Questions about the row below.
1) The entry just right of the largest entry?
2) The entry just left of 127?
[131 125 115 127 118 138 100 133 106 132 133 137 119 108 101]
1) 100
2) 115

[[157 133 116 133 134 122 123 142 143 140 130 130 128 154 124 122]
 [115 135 121 119 136 122 123 134 133 138 142 138 109 115 110 123]
 [133 120 135 116 123 116 116 121 120 120 116 117 147 133 144 116]
 [144 119 134 122 121 115 115 150 149 147 113 141 142 143 138 115]
 [118 126 137 106 129 107 109 129 128 131 129 146 143 119 132 109]
 [126 130 128 115 133 112 114 130 130 131 133 145 138 126 128 113]
 [114 117 140 138 112 146 145 135 134 135 118 149 117 117 130 146]
 [113 123 140 115 124 121 122 118 119 119 126 148 142 116 137 122]
 [128 131 129 136 130 127 128 151 151 150 130 132 122 126 120 128]
 [114 107 143 116 109 122 121 129 127 131 112 136 135 116 142 122]]
Which number is the entry just left of the smallest entry? 137
Which number is the 2nd entry from the end, reading row by row? 142
Which number is the smallest entry in the last row? 107
Which number is the largest entry in the last column? 146
Which number is the largest entry? 157
The entry directly above the smallest entry -> 122
Which number is the bottom-right entry? 122
Which number is the first entry on the diagonal from the top-right corner? 122
Which number is the entry just right of the largest entry? 133
Which number is the fourth-last entry, reading row by row? 135
The bottom entry of the column that holds the smallest entry is 116
The bottom-left entry is 114
Which number is the entry directly below 154? 115
Which number is the entry just right of the smallest entry? 129
The 3rd entry on the diagonal from the top-right corner is 133
The top entry of the column that holds the smallest entry is 133
Which number is the last entry of the smallest entry's row? 109
The second largest entry: 154
Which number is the fifth entry in reading order? 134
The third entry, reading row by row: 116
The entry directly below the smallest entry -> 115
The largest entry in the last row -> 143
The minimum -> 106
Which number is the first entry of the smallest entry's row? 118
Which number is the 5th entry from the end, reading row by row? 136
The entry directly above 110 -> 124
Which number is the smallest entry in the first column? 113

M =
[[130, 123, 131, 138, 134, 120, 136, 130, 126, 129, 125, 140, 126, 141, 123, 122],
 [142, 124, 144, 139, 136, 120, 123, 116, 128, 131, 132, 133, 124, 139, 120, 127],
 [135, 126, 130, 130, 119, 132, 129, 116, 131, 129, 131, 137, 141, 136, 125, 139],
 [123, 113, 100, 144, 121, 130, 131, 123, 133, 137, 146, 116, 134, 139, 129, 137],
 [128, 130, 131, 142, 129, 126, 121, 133, 136, 146, 121, 121, 132, 137, 127, 126],
 [127, 116, 126, 135, 129, 133, 126, 134, 134, 128, 130, 120, 137, 129, 127, 142],
 [123, 125, 142, 134, 140, 124, 133, 136, 133, 137, 122, 138, 127, 139, 127, 122],
 [141, 126, 102, 134, 126, 125, 125, 128, 133, 127, 132, 119, 128, 134, 114, 125],
 [114, 136, 121, 126, 124, 143, 118, 132, 143, 120, 118, 120, 120, 127, 119, 125],
 [125, 130, 128, 136, 143, 136, 134, 139, 116, 133, 125, 141, 122, 136, 116, 132],
 [123, 116, 115, 128, 120, 130, 115, 120, 130, 123, 136, 126, 144, 128, 121, 138],
 [129, 127, 126, 133, 133, 131, 126, 144, 128, 116, 108, 131, 135, 141, 132, 128],
 [129, 128, 141, 114, 130, 129, 128, 120, 117, 122, 126, 123, 137, 140, 131, 136],
 [137, 134, 133, 139, 135, 121, 131, 131, 117, 128, 121, 115, 129, 126, 111, 139]]
Indices start at 1.
The entry in row 1 and column 3 is 131
The entry at row 1, column 1 is 130
The minimum is 100
The entry in the top-right corner?
A: 122
The entry in row 2 and column 1?
A: 142
The entry just left of the smallest entry?
A: 113
The entry just right of the smallest entry?
A: 144
The bottom-right entry?
A: 139
The entry at row 1, column 2 -> 123
The bottom-left entry: 137
The entry directly above the smallest entry?
A: 130
The entry in row 3 and column 1 -> 135
The entry in row 2 and column 3: 144
The entry directly below the smallest entry -> 131

Read these off the array that follows.
1) Read off the smallest entry in the last row.
2) Read off the last entry, reading row by row.
3) Read off the second entry on the main diagonal.
4) Read off the second largest entry.
5) Read off the maximum.
6) Read off the entry just left of the smallest entry.
7) Read off the entry just left of 132.
8) Read off the entry just right of the largest entry.
[[126 130 127 132 128 126 123 138 120 128 124 133 122 130 130 136]
 [128 129 131 130 130 130 125 133 124 127 128 130 126 131 128 127]
 [126 117 147 129 123 133 118 134 104 127 131 115 144 120 138 116]]
1) 104
2) 116
3) 129
4) 144
5) 147
6) 134
7) 127
8) 129

Read these off the array that follows.
1) Find the second entry in reading order.
2) Find the top-right entry.
3) Find the smallest entry in the last row.
4) Find the 2nd entry from the end, reading row by row.
5) Find the fifth entry in reading order.
6) Find the bottom-right entry.
7) Find the first entry of the largest entry's row.
8) Find the fourth entry from the end, reading row by row.
[[132 115 129 129 121 133 107]
 [124 135 126 138 107 120 125]
 [127 134 128 127 131 125 131]
 [144 124 138 131 121 140 112]
 [127 143 131 135 116 122 137]
 [134 134 143 140 121 139 127]]
1) 115
2) 107
3) 121
4) 139
5) 121
6) 127
7) 144
8) 140

Read these off the row that follows.
1) What is the second entry from the right?
2) What is the 5th entry?
3) What is the entry just right of 157?
[101 157  98 134 139 129 120 115 153 102]
1) 153
2) 139
3) 98

129  118  103  103  130  123  126  145  114  150
121  125  117  133  148  135  105  147  121  149
143  120  145  124  153  120  137  119  117  105
112  135  108  148  113  143  130  105  134  150
145  147  138  138  124  114  144  106  122  132
Indices start at 1.
Find the entry in row 2 and column 1.
Answer: 121
Find the bottom-left entry.
Answer: 145
Find the maximum.
Answer: 153
The top-right entry is 150
Find the entry just left of 108.
Answer: 135
The entry just right of 122: 132
Find the entry in row 1 and column 3.
Answer: 103
Find the entry in row 3 and column 1.
Answer: 143
The top entry of the column that holds the largest entry: 130
Find the entry at row 1, column 1.
Answer: 129
Find the bottom entry of the column that holds the largest entry.
Answer: 124

data =
[[130 133 126 130 135 127]
 [118 124 146 115 119 116]
 [121 126 138 120 121 110]
 [124 129 134 123 123 114]
 [109 116 151 108 112 120]
 [140 137 110 141 136 136]
 [113 115 146 112 107 121]
 [133 133 120 135 138 142]
 [125 125 137 123 123 140]
 [129 134 129 127 133 132]
 [140 143 113 139 145 128]
 [131 130 127 130 130 140]
 [126 127 138 123 127 134]]
The smallest entry in the first column is 109
The entry in the top-right corner -> 127
Find the entry directly above the smallest entry.
136
The entry in the top-left corner -> 130
Find the last entry, reading row by row.
134
Find the entry just left of 128.
145
Find the entry directly below 145.
130
Find the bottom-left entry.
126
The fourth-last entry, reading row by row is 138
Find the third entry on the diagonal from the top-right corner.
120
The entry just right of the smallest entry: 121
The largest entry: 151
Find the entry directly below 114.
120
The entry directly below the smallest entry -> 138
Find the entry just left of the smallest entry.
112
The smallest entry in the last column is 110
The entry directly above the largest entry is 134
The entry directly below 119: 121
The largest entry in the last column: 142
The 2nd entry on the diagonal from the top-right corner is 119
Find the second entry on the main diagonal.
124
Find the third entry, reading row by row.
126
Find the second entry, reading row by row.
133
The fifth-last entry, reading row by row: 127
The entry just right of the largest entry -> 108

Read these off the row that follows.
1) What is the last entry?
2) What is the entry just right of the smallest entry?
3) What is the second entry from the right?
4) What is the first entry from the left?
5) What is the 3rd largest entry?
[147 121 129 136 134 122 138 151 136 141 130 122 139 130 126 132]
1) 132
2) 129
3) 126
4) 147
5) 141

A = [152 120 122 126 133 113 130 124 135 120 126 126 134 119 137]
The entry just left of 133 is 126
What is the entry just left of the smallest entry?
Answer: 133

x =
[[143 143 137 138 136 137 125 106 124 112 143 111 136]
 [133 133 133 135 130 121 136 134 138 133 133 133 123]
 [139 137 123 123 122 121 127 124 131 132 138 133 123]
 [130 131 125 126 123 135 134 128 133 124 130 123 133]
 [133 133 138 139 138 145 134 109 121 107 133 106 142]
 [111 112 132 132 133 141 127 127 133 118 112 118 137]
 [121 121 129 130 127 126 128 137 143 132 121 132 126]
 [132 132 141 142 138 125 137 127 141 127 132 126 127]
 [131 131 121 121 122 128 132 125 117 129 131 129 128]]
Rows and columns are numbered from 1.
The entry directly above the centre entry: 134
The entry in row 2 and column 3 -> 133
What is the entry just right of the centre entry?
A: 109
The entry in row 2 and column 1 is 133
What is the centre entry?
A: 134
What is the entry in row 2 and column 2?
A: 133
The entry at row 1, column 2 is 143
What is the entry just left of the centre entry?
A: 145
What is the entry at row 1, column 3?
A: 137
What is the entry in the bottom-left corner?
A: 131
The entry in row 3 and column 3: 123
The top-right entry -> 136
The entry just left of the largest entry -> 138
What is the entry in row 1 and column 1?
A: 143
The entry at row 3, column 2: 137
What is the entry directly below the largest entry?
A: 141
The entry directly below the centre entry: 127
The entry directly above the largest entry is 135
The bottom entry of the column that holds the largest entry is 128
